These are the activations of a small neural network, seen along a few directions. Each row is one input.
Each table varies a few parts of the input and shows all the possible inputs, shuffled.
A made-up example of a description, with smaller parts first: one of 3 separate values, together with either a single point or one of 9 places along a line or (one of 5 places around a ring, together with one of 6 places along a line).
Shared parts are said once, and a part with two or three values counts as separate values.
In the rows, zero is written as 128.

Other details of the inputs shift rows strongly along two fixed directions, in all tables alike. That doesn't count.

A family of inputs:
r1: [156 179  73 139  67 156 109 198  45 209 139 193 181 145 129 142]
r2: [101  62 225 129 175 133 161  77 201  81 101  57  94 110  97  81]
r3: [138 213  72 128  99 133  90 166  96 126 175 173 116 175 159 191]
r4: [ 88  44  74  64 198 110  91 143  88  89  30 192 194 191 144  58]
r5: [127 133 108 122 124 117  99 139 106  88 129 154 133 154 150 135]
r6: [147 138 110 156 143 139 104 138 135 135 117 148 147 161 129 128]
r7: [ 99  66 106 113 190 107  95 136 132 113  50 170 176 165 134  82]
r8: [121  27 219  96 176 124 191  66 173 114 116  41 116  73 110  99]
r9: [113 150 134 143  91 103 181 107 162 150 146  68  81  28 110 131]
r10: [127 141  61 132 104 122 158 132 107 172 107 125 143  76 129 108]
r11: [170 122  83 119 126 119 114 139  86 166 139 167 166 126 161 156]
r12: [133 117  92 121 146 149 116 126 102 119 106 169 154 179 128 116]
r13: [151 140 185 172 129 157 148  84 176 117 166  83  91 122  92 135]
r14: [160 166  90 104 112 126 122 148  98 170 158 152 143 127 163 189]
r15: [110  92  95 104 126 125 103 184  66 189  63 172 205 142 124  77]
r16: [134 132 186 144 115 143 150  97 159  80 174  85  73 117 113 144]
r17: [143 139 214 168 107 140 146  89 184  81 193  51  53  92 111 148]
r18: [135 195  93 135 118 133  95 159 126 139 150 167 124 169 147 170]
r19: [ 86  48 182 103 175 102 129 100 169  65  81  97 124 124 125  77]
r20: [122 170  86 113 131 123  94 159 116 127 128 179 131 175 154 150]
r21: [120 111 111 106 141 135 121 126 106  89 117 157 136 164 137 119]
r22: [ 78  63 223 106 167 101 152  92 197  58 105  59  85 107 116  91]
r23: [ 68  81 103  60 187  93 104 145 113  91  57 167 153 180 149  90]
r24: [140 128  96 142 159 145 106 138 125 141  94 168 160 173 124 119]
r25: [100 111 141 115 102 117 115 174 101 179  98 140 161 113 122 106]
r26: [171 108 181 129 121 144 183  71 139 137 185  68 107  87 113 153]
r27: [115  98  71 102 167 125  90 152  86 109  70 195 178 188 157  98]
r28: [167 230  73 181  35 130 150 136 112 178 198 117  90  47 134 185]
r29: [101 157  61 111 105 107 153 145 116 176 100 126 127  79 135 128]
r30: [ 97  58 104  90 185 129 121 114 102  99  61 171 171 184 125  74]
r31: [111  36 221  90 173  94 175  81 185 112 110  48 109  67 120 104]
r32: [125 133 207 151  76 121 142 135 140 153 154  76 112  65 104 121]
r33: [143 181  42 143  86 141 156 137  88 189 140 145 135  83 130 136]
r34: [135 155 217 178 119 130 141 101 209 105 181  56  60  95 108 159]
r35: [165 231 119 159  55 136 111 146 118 102 227 133  75 139 153 215]
r36: [197 241 103 210  68 152  95 150 131 148 217 148 104 140 138 211]
r37: [122 133  97 125 154 114  95 152 129 127  98 171 149 169 141 124]
r38: [150 143 216 174 111 159 164  71 185  95 188  52  60 104  93 145]
r39: [ 83  82  84  80 219 104  85 159 131 141  13 193 192 193 137  69]
r40: [165 191  71 141  88 163 109 135  70 113 183 180 129 179 141 179]
r41: [182 239  54 178  35 162 172 122  88 188 219 121 101  69 116 184]
r42: [158 173  89 146 112 153 107 144 101 126 155 175 129 168 138 158]
r43: [ 82  45 206 102 141 140 168 116 132 153  79  79 156  95  84  53]
r44: [137 120  92 134 151 130  97 139 119 123 102 164 160 170 132 116]
r45: [ 89  51 183 112 181 104 127 101 175  76  79  97 125 124 121  77]
r46: [168 105 178 132 121 127 160  89 146 135 184  67 102  74 124 156]
r47: [106 149 203 124  80 118 144 141 144 160 151  71  98  77 103 133]
r48: [112 120 113 119 150 112 105 143 132 110 112 158 135 159 142 123]
Description of these inputs: one of 6 places along a line, together with either one of 3 separate values or one of 5 places along a line.
- Changing only the place on the line of 6 turns r38 into r2. The same change can be made to r12. Which row results? => r42
- Changing only the place on the line of 6 turns r25 into r43. The same change can be made to r31. Which row results? => r26
- Change only the place on the line of 6 in r28. List by row number the other rows that result. => r9, r10, r29, r33, r41
- Change only the choice among 3 separate values in r33. List by row number the other rows that result. => r1, r8
- Change only the place on the line of 5 in r7. List by row number the other rows that result. => r5, r19, r36, r45
- Start at r30 and move only the place on the line of 6, one step at a time. The first step leads to r16. Which rows follow, in order? => r27, r19, r22, r3

A family of inputs:
r49: [122 144  76 129 126 140 120 130 112 129 113 159 133 149 127 122]
r50: [134 165 121 142  81 107 176 119 141 172 153  80  93  28 127 146]
r51: [191 144 168 141  89 164 162  92 113 147 214  80 117 106 110 167]
r52: [133 191 117 136  76 138 120 152 102 133 179 132 110 137 134 165]
r53: [137 189 146 165  98 133 135 127 170 132 176 101  85 112 118 161]
r54: [194 159  94 159 103 175 147 101 102 168 181 129 145 126 116 160]
r55: [133 169 133 131  84 130 131 136 112 120 170 118 103 132 127 158]
r56: [ 71  64 161  99 165 103 123 121 142 102  72 113 146 121 117  75]
r57: [132 159  65 135 143 122  84 164 103 155 101 187 163 167 146 135]
r58: [151 172 128 158 115 125 116 129 139 132 156 127 106 131 128 160]
r59: [ 93  70 142 103 189 118 137 102 167 108  65 118 133 137 117  81]
r60: [159 177 138 160 113 146 145 106 160 112 182 103  81 117 122 170]
r61: [129 167 175 136 104 132 133 128 149 123 177  88  89 120 127 168]
r62: [156 135  96 133 139 137 110 138 110 126 140 166 137 160 157 158]
r63: [116  84 103 120 164 127 130 115 116 105  85 156 149 145 141  97]
r64: [ 97  93 202 125 128 109 146  96 167  89 129  70  98  96 108 108]
r65: [102 100 127 109 162 106 101 155 139 134  83 148 153 146 134 100]
r66: [ 91  72 133 103 160 109 120 132 131 109  73 126 144 136 123  80]
r67: [138 133  89 128 150 122 100 138 118 135 102 168 148 158 144 126]
r68: [127 103 187 116 144 131 156  93 155  92 150  89  96 125 133 143]
r69: [123 136 181 120 123 121 141 118 155 110 154  88  95 122 122 146]
r70: [150 147  46 124 118 140  97 158  60 132 126 213 169 176 165 152]
r71: [118 154  74 135 120 118  96 164 104 145 104 177 156 151 137 113]
r72: [ 99  42 148 102 178 120 141 108 139  86  80 117 136 131 130  83]
r73: [141 131 103 122 140 127  97 146 118 134 120 157 140 157 145 140]
r74: [139 150 166 126 112 130 133 117 144 115 169 100  91 128 131 160]
r75: [131 150  72 124 140 122  79 174  98 154 109 184 162 170 150 140]
r76: [138 137  85 131 131 132 116 135 107 117 118 162 141 146 137 121]
r77: [103  85 228 124 148 106 149  91 197  89 127  53  92  96 111 115]
r78: [135 145 155 141  96 127 128 114 134 106 166 106  99 114 125 147]
r79: [129 169 178 134  96 127 134 136 156 127 177  93  89 119 125 162]
r80: [153 146  61 128 149 129  97 150 100 136 107 192 161 170 155 138]
r81: [125 120 114 136 140 141 150 103 135 102 132 129 110 127 121 122]
r82: [ 74  65 158 101 163 102 125 136 151 109  70 113 139 121 116  66]
r83: [167 153 150 177  88 162 132 137 112 175 152 129 136 116 102 135]
r84: [114  90 127 101 165 111 104 128 129 119  87 153 156 152 141 111]
r85: [191 128 140 145 104 155 140 101 102 154 185 112 150 115 121 158]
r86: [132 176 103 154  96 139 133 126 131 124 155 126 103 127 116 147]
r87: [133 102 108 107 166 123 109 142 124 115 101 155 151 154 146 120]
r88: [155 151 167 143 112 130 132 113 152 103 179 102  96 118 132 168]
r89: [151 145 108 157 106 168 130 146  96 185 119 162 161 141 103 120]
r90: [ 93  52 156  91 171 111 133 109 139  85  77 118 145 126 123  80]
r91: [131 127  97 122 144 118  95 156 116 137 107 161 150 159 146 132]
r92: [128  72 149 126 143 145 125 148 104 168  77 146 177 138 106  82]
r93: [ 83 114 180 134 131 121 155 102 187 103 119  72  91  92  97  90]
r94: [127 122  87 119 129 126 101 148 100 125 111 163 145 152 144 118]
r95: [106  99 170 129 143 134 166  81 177  82 125  74  89  99 103  99]
r96: [ 96 116 117 112 130 110 105 155 118 127  98 154 158 138 133 102]
r97: [133  98 184 131 148 126 145  94 161  91 146  97 105 117 133 143]
r98: [ 74  80  89  85 156  94 175 118 136 171  45 111 147  58 123  68]
r99: [130 167  45 131 111 132  80 184  71 153 118 196 166 170 153 139]
r100: [146 154 128 130 100 145 141 121 105 108 177 129 100 136 136 165]
r101: [140 134  82 133 154 145 127 122 121 126 120 167 136 160 142 143]
r102: [133 158  85 143 113 127 108 144 107 133 124 159 137 144 134 131]
r103: [ 82  87 129 116 167 110 118 126 137 116  68 128 144 128 119  72]
r104: [126 113 188 110 139 127 149 102 159  94 147  85  97 122 127 137]
r105: [171  93 138 142 139 152 154  89 125 148 138 104 157 117 117 116]
r106: [132 180  37 134 133 136  90 169  96 164 109 200 165 179 146 144]
r107: [135 158 143 128  89 134 134 124 120 113 174 111  93 127 126 155]
r108: [ 84  63 111  78 157  80 163 135 125 167  56 110 149  59 128  77]
r109: [ 85  76 160 111 183 100 122 127 171 118  63 118 141 125 118  73]
r110: [152 194  95 159 104 139 121 136 132 140 161 140 109 142 129 172]
r111: [179  99 100 125 135 152 130 122  87 163 137 143 181 145 128 126]
r112: [123 145  94 121 130 112  85 171 110 149 111 182 164 161 145 138]
r113: [146 122  86 133 160 132 115 129 113 124 108 174 149 161 154 134]
r114: [160 138 199 168  78 161 141 128 127 159 172  98 121  99  98 144]
r115: [ 73  92 117 112 166 120 129 121 140 117  66 128 141 131 113  72]
r116: [131 140  86 133 125 127 110 135 109 126 116 161 138 146 134 119]
r117: [133 180 134 121  62 109 182 128 121 172 185  76  82  36 128 171]
r118: [147 188 122 152  97 128 100 150 120 140 173 139 120 137 142 180]
r119: [120  78 241 127 119 150 169 106 150 140 131  64 116  95  81  95]
r120: [142 182  94 130  66 108 153 146 104 185 170 118 118  51 143 171]
r121: [128 184 168 142  68 132 140 138 139 121 191  93  82 110 121 158]
r122: [ 99  54 149  98 172 117 134 116 143  88  79 111 135 127 125  79]
r123: [126 129 169 115 114 133 153 110 139  90 162  90  92 114 120 135]
- Changing only one part turns r113 into r97. The same change can be made to r80. Which row results? => r88
- Describe the family of inputs behind these rows. => one of 5 places along a line, together with either one of 3 separate values or (one of 2 separate values, together with one of 6 places along a line)
- Change only the choice among 3 separate values in r111. List by row number the other rows that result. => r92, r108
- Change only the place on the line of 5 in r115. List by row number the other rows that result. => r52, r56, r99, r103
- Change only the choice among 2 separate values in r62. List by row number the other rows that result. => r72
- Change only the choice among 3 separate values in r114. List by row number the other rows that result. => r85, r120
- Change only the place on the line of 6 in r63. List by row number the other rows that result. => r71, r76, r102, r103, r116

A family of inputs:
r124: [140 122 148 137 130 142 150  87 147 103 153  98 103 115 116 131]
r125: [125 155 100 133 125 135 124 133 117 121 129 149 119 148 135 134]
r126: [111 110 189 114 128 123 156 110 165 126 129  74  96  85 109 119]
r127: [179 178 138 156  77 148 154 116 121 149 206  96 101  94 125 181]
r128: [ 90 109 130 116 149 110 120 135 140 114  90 127 134 133 128  97]
r129: [119  69 136 111 158 146  84 173  84 156  60 187 217 199 110  70]
r130: [132 172  61 127 103 121  90 178  89 164 120 184 156 151 149 147]
r131: [146 194  62 135  94 140 108 160  86 161 148 180 141 154 145 170]
r132: [102  64 116  93 166 112 124 134 114 142  60 147 173 123 135  83]
r133: [160 162 100 165 143 144 106 130 142 143 134 157 136 160 131 152]
r134: [105 122 186 127 120 110 142 125 168 125 138  75 100  83 114 120]
r135: [134 100 156 126 136 133 157  92 142 120 134  91 116 107 116 119]
r136: [116 100 177 141 136 126 152  93 167  88 138  80  92  98 114 115]
r137: [ 93  49 127  96 179 108 131 123 127 119  57 134 161 128 126  73]
r138: [ 80  70 144  98 174 113 140 111 147 109  68 118 136 130 118  80]
r139: [102 124 193 136 119 110 146 110 179 106 144  65  84  87 110 121]
r140: [125 114 145 137 131 126 140 113 140 110 131 112 114 113 128 119]
r141: [152 130 102 124 122 138 137 123 106 148 139 138 144 127 133 138]
r142: [114 152 130 140 118 119 121 133 145 106 135 122 108 129 129 128]
r143: [144 126  38 110 148 134 105 143  67 149  95 201 185 176 144 120]
r144: [155 194 141 154  74 141 143 134 134 143 199 104  81 104 125 179]
r145: [136 126 112 126 122 123 127 135 113 142 122 143 143 120 136 131]
r146: [183 203 111 142  92 143  88 151 103 100 215 162 106 182 169 218]
- Describe the family of inputs behind these rows. => either one of 3 separate values or (one of 4 places along a line, together with one of 5 places along a line)
- What sort of input is r129? => one of 3 separate values
